These are the activations of a small neural network, seen along a few directions. Each row is one input.
In each table, some parts of the input vary, and every possible input appears once, in random order.
A made-up example of a description, with smaller parts first: values(3) and (point or ring(9) or (line(4) and ring(5))).
Shared parts are said once, and a part with two or three values counts as separate values.
(in the rows, 128 means zero)

Other details of the inputs vary at random and push rows far along two fixed directions, the same in every table; ignore that.
To show where, the next rows are all for the same input, with only those details redrawn:
[131 121 125 114 141 115 122 137 131 145 113 102 148]
[145 124 135 156  99 116 125 108 115 117 132 155 131]
[ 85 211 157 107 143 158  92  27 116 104 137 118  52]

Rows:
r1: [131 118 125 102 144 123 151 143 134 145 108 114 134]
r2: [118 123 130 158 101 150 143 135 133 106 145 171 125]
r3: [134 130 124 119 141 132 113 147 143 151 118 109 151]
r4: [143 131 121 113 135 121 123 148 137 149 125  98 139]
r5: [145 124 135 156  99 116 125 108 115 117 132 155 131]
r6: [129 114 120 100 144 110 152 139 128 144 115 109 130]
r7: [146 127 130 149 104 130 148 120 124 123 139 165 116]
r8: [129 119 128 154 108 142 149 125 116 103 129 174 121]
r9: [156 127 129 155  96 110 135 111 117 116 140 149 121]
r10: [114 117 129 151  99 130 149 125 120  97 139 168 122]
r11: [117 111 111 113 150 125 137 158 134 129 127 108 127]
r12: [138 124 133 164 110 138 115 124 121 118 147 169 138]
r13: [146 130 139 155 101 129 123 111 121 118 125 159 134]
r14: [116 118 114 116 151 147 138 161 140 138 122 118 136]
r15: [120 113 125 115 151 121 118 142 125 140 122 109 150]
r16: [120 115 114 115 147 139 130 166 137 135 133 110 128]
r17: [103 117 125 110 143 142 147 159 142 129 112 118 144]
r18: [149 119 128 147 103 110 148 117 117 115 145 156 107]
r19: [152 123 131 149  99 122 142 127 120 121 149 158 111]
r20: [152 129 134 149  98 126 140 106 120 118 122 158 130]
r21: [108 116 120 114 139 140 132 170 147 131 136 109 134]
r22: [135 123 124 119 141 113 115 144 137 144 123  97 142]
r23: [ 80 203 141  60 181 151 107  58 131 134 113  63  69]
r24: [ 80 204 154 115 154 161  82  41 116  97 157 121  49]
r25: [123 118 129 116 152 133 117 145 131 140 115 115 154]
r26: [137 129 125 119 138 124 107 152 140 149 128 101 144]
r27: [142 121 133 166 105 130 110 131 118 116 157 162 133]
r28: [112 110 113 108 150 127 145 152 128 130 115 114 134]
r29: [120 116 127 156  99 128 142 132 127  96 150 162 115]
r30: [140 131 120 113 138 129 130 142 141 152 114 106 146]
What is each input in this table made of? -> ring(5) and (values(2) or line(4))
The inputs of r12 and r25 match in every part but the ring(5) part. If r3 is changed in the same way as r12 into r25, which row does it become? -> r13
Change only the values(2) part in r17. List by row number the other rows that result. -> r8
A walk changes only the line(4) part. It starts at r18 and steps to r9. List the rest of the walk in order. -> r22, r24

Rows:
r31: [100 113 126  75 168 122 126 162 149 160  75  68 180]
r32: [106 174 152 143 153 173  50  98 131 125 156 130 117]
r33: [133 155 124 114 137 120 119 111 129 132 153 107  78]
r34: [172  97 126 159  99 117 157 131 103 123 141 191 131]
r35: [118 161 142 108 143 110 106  80 121 127 140  96  94]
r36: [135  67 119 110 149  82 133 174 121 153  94  96 192]
r37: [115 147 129  65 181 102 104 113 133 169 107  43 129]
r38: [135  85  99 110 141 141 167 228 159 156 121 110 163]
r39: [153 102 136 174  72 112 142 117 112 106 102 182 173]
r40: [100 149 143 135 115 159 139  83 121 103 117 175 111]
r41: [140  83 104 109 141  82 128 192 139 152 136  70 161]
r42: [112 195 156 116 114 142 106  48 126 118 128 125  91]
r43: [135 156 141 148 143 158  59  99 122 145 128 131 155]
r44: [168 107 132 171  77 141 167 139 121 124 129 205 143]
r45: [ 72 181 150 121 137 178 130  63 127  89 129 154  73]
r46: [169 113 120 177  62 125 149 153 140 113 157 170 120]
r47: [159  97 116 164  98 122 160 150 110 112 161 185 114]
r48: [ 72 157 131 112 146 168 137 109 137 106 126 132  95]
r49: [129 181 146 120 129 116 101  36 104 120 125 112  85]
r50: [105 171 139 106 144 176 141 108 139 127 127 132  85]
r51: [167  94 124 183  71  81 136 130 106 112 163 165 135]
r52: [ 75 129 123  72 190 117 110 138 131 136 115  52 121]
r53: [ 71 181 150 124 123 158 112  69 126  85 136 135  79]
r54: [129  88 109 107 150 125 157 180 142 158  70 112 198]
r55: [146 116 110  79 175  99 128 172 149 179 114  55 139]
r56: [172 116 123 177  64 122 151 145 136 122 150 172 125]
r57: [121  87 121 158  91 119 144 170 135 102 129 149 160]
r58: [161 108 127 184  58 105 143 137 127 112 148 172 148]
r59: [151  88 128 149 112  92 130 121 100 119 102 141 165]
r60: [139 130 116  77 162 127 135 178 169 179 100  58 149]
r61: [ 80 133 132  68 194 116 109 127 131 139 103  54 127]
r62: [110 144 121 108 148 149 136 129 124 113 161 128  74]
r63: [149  96 117 107 133  97 139 189 157 166 102  79 194]
r64: [ 90 188 144 139 160 176  47 101 133 116 168 122 100]
r65: [ 94 113 125  78 171 124 129 172 154 150  85  64 174]
r66: [128  68 108 103 164 103 149 178 126 155  96 109 181]
r67: [134 202 149 117 119 156 116  49 131 127 119 124  76]
r68: [113 162 137 137  99 136 118 100 137 102 152 129  94]
r69: [100 170 130 108 141 176 142 119 140 123 137 133  80]
r70: [156  87 122 168 101 109 151 114  94 107 116 188 151]
r71: [185 117 135 172  65 117 149 127 129 134 131 179 141]
r72: [ 74 165 136 123 147 153 124  67 109  86 153 147  56]
r73: [162 161 136 136 117 115 120  68 110 130 130 136  89]
r74: [108 150 135  94 195 158  52 143 146 175 119  70 168]
r75: [185  97 122 169  94 114 158 124  98 121 130 194 138]
r76: [ 79 139 134 114 146 127 109 106 115  97 146 103  89]
r77: [ 83 128 123 117 151 143 132 119 120  98 149 127  88]
r78: [171 115 129 165  87 141 165 132 119 129 115 189 147]
r79: [145 156 134 110 138 116 117  92 122 146 131 110  93]
r80: [174 102 116 173  77 100 141 145 119 111 173 165 108]
r81: [118  94 118 178  84 141 163 154 130  90 145 193 136]
r82: [159 107 117 105 132  99 135 162 145 173  81  78 199]
r83: [135  78 119 152 125 109 157 148 114 113 131 164 150]
r84: [120 148 131 107 155 144 137 110 121 125 140 131  85]
r85: [132  88 109 142 155 135  77 228 153 153 146  98 193]
The inputs of r68 and r58 match in every part but one. If r57 is changed in the same way as r68 into r58, which row does it become? -> r53
The inputs of r34 and r84 match in every part but one. If r74 is changed in the same way as r34 into r84, which row does it become? -> r32
What is each input in this table made of? -> line(5) and (point or (values(2) and ring(5)))
Change only the values(2) part in r58. List by row number the other rows that result. -> r51
Change only the line(5) part in r69. List by row number the other rows that result. -> r38, r44, r50, r78
